Look-ups in named tables: a row name and a column name give one cell, copied from the table.

patir:
,keb,reko,fenidob,tamudig
gik,784,611,287,198
les,411,357,603,122
per,354,594,166,193
bitopos,464,637,420,286
zuk,427,112,744,392
fug,366,406,499,245
nubuv,671,758,65,117
liki,419,242,494,381
vabisi,535,536,331,244
lume,579,552,254,262

per, fenidob => 166
fug, tamudig => 245
fug, reko => 406
zuk, fenidob => 744
gik, fenidob => 287
bitopos, keb => 464
liki, fenidob => 494
per, tamudig => 193
liki, reko => 242

Table vogak
       gid   nog  kepe  toper   fup
voko  46.8  72.8  40.7   51.9  40.6
vuzu  58.9  21.9  69.7   44.2  72.3
feb   55.6  46.7  69.7   52.6  78.2

nog of feb = 46.7
gid of voko = 46.8
toper of voko = 51.9
gid of vuzu = 58.9
fup of feb = 78.2
fup of voko = 40.6

peno =
,tet,vepi
vug,4385,652
sila,5309,3015
gek,6041,1809
pozag,3484,6027
kaduvem,3274,7444
gudir,3503,3302
gomu,3035,2735
ziv,6358,1878
misov,5391,1702
gid,7329,9059
kofulav,7700,6539
gumeve,5705,2192

gid, tet -> 7329
gudir, vepi -> 3302
kofulav, vepi -> 6539
gumeve, tet -> 5705
kofulav, tet -> 7700
kaduvem, vepi -> 7444
gomu, tet -> 3035
gid, vepi -> 9059
vug, vepi -> 652
sila, tet -> 5309
gumeve, vepi -> 2192
misov, tet -> 5391
vug, tet -> 4385
misov, vepi -> 1702
gek, tet -> 6041
sila, vepi -> 3015
gek, vepi -> 1809

dokanu =
,bek,zus,kotatis,vatabi,mev,lev,pugo
sovavug,1.8,1.3,1.6,5.4,5.9,1.6,3.0
kolizu,0.3,-4.9,-0.6,1.9,2.2,-2.4,0.4
buro,-1.3,-4.9,-3.6,1.9,7.2,1.6,2.7
beloses,0.3,-6.4,1.6,7.1,7.2,-3.8,1.8
dar,1.8,7.6,3.1,-1.6,-4.0,7.0,2.7
zipe,0.3,-6.4,1.6,1.9,5.9,-5.1,1.8
det,1.8,2.9,2.4,4.5,2.2,-3.8,1.0
rop,-2.0,1.3,0.1,1.9,7.2,-3.8,1.8
kubu,1.8,6.0,0.1,1.9,2.2,1.6,-0.5
levo,4.9,1.3,1.6,1.9,-2.8,5.7,2.4
sefev,-5.9,-0.2,1.6,-2.5,3.5,1.6,1.8
ras,1.8,1.3,1.6,1.9,2.2,1.6,1.8
kuv,1.8,1.3,6.8,-3.3,-2.8,5.7,1.8
reg,4.1,9.1,4.6,1.9,-4.0,7.0,1.8

What is the bek of buro in dokanu?
-1.3
What is the lev of levo in dokanu?
5.7
What is the kotatis of ras in dokanu?
1.6
What is the kotatis of dar in dokanu?
3.1
What is the zus of levo in dokanu?
1.3
What is the zus of rop in dokanu?
1.3
What is the pugo of zipe in dokanu?
1.8
What is the pugo of buro in dokanu?
2.7
What is the bek of sefev in dokanu?
-5.9
What is the mev of beloses in dokanu?
7.2
What is the bek of rop in dokanu?
-2.0
What is the bek of reg in dokanu?
4.1
What is the vatabi of kolizu in dokanu?
1.9
What is the mev of det in dokanu?
2.2
What is the pugo of sovavug in dokanu?
3.0
What is the mev of kolizu in dokanu?
2.2
What is the kotatis of kolizu in dokanu?
-0.6
What is the lev of sovavug in dokanu?
1.6
What is the mev of kubu in dokanu?
2.2
Which row has the largest pugo? sovavug

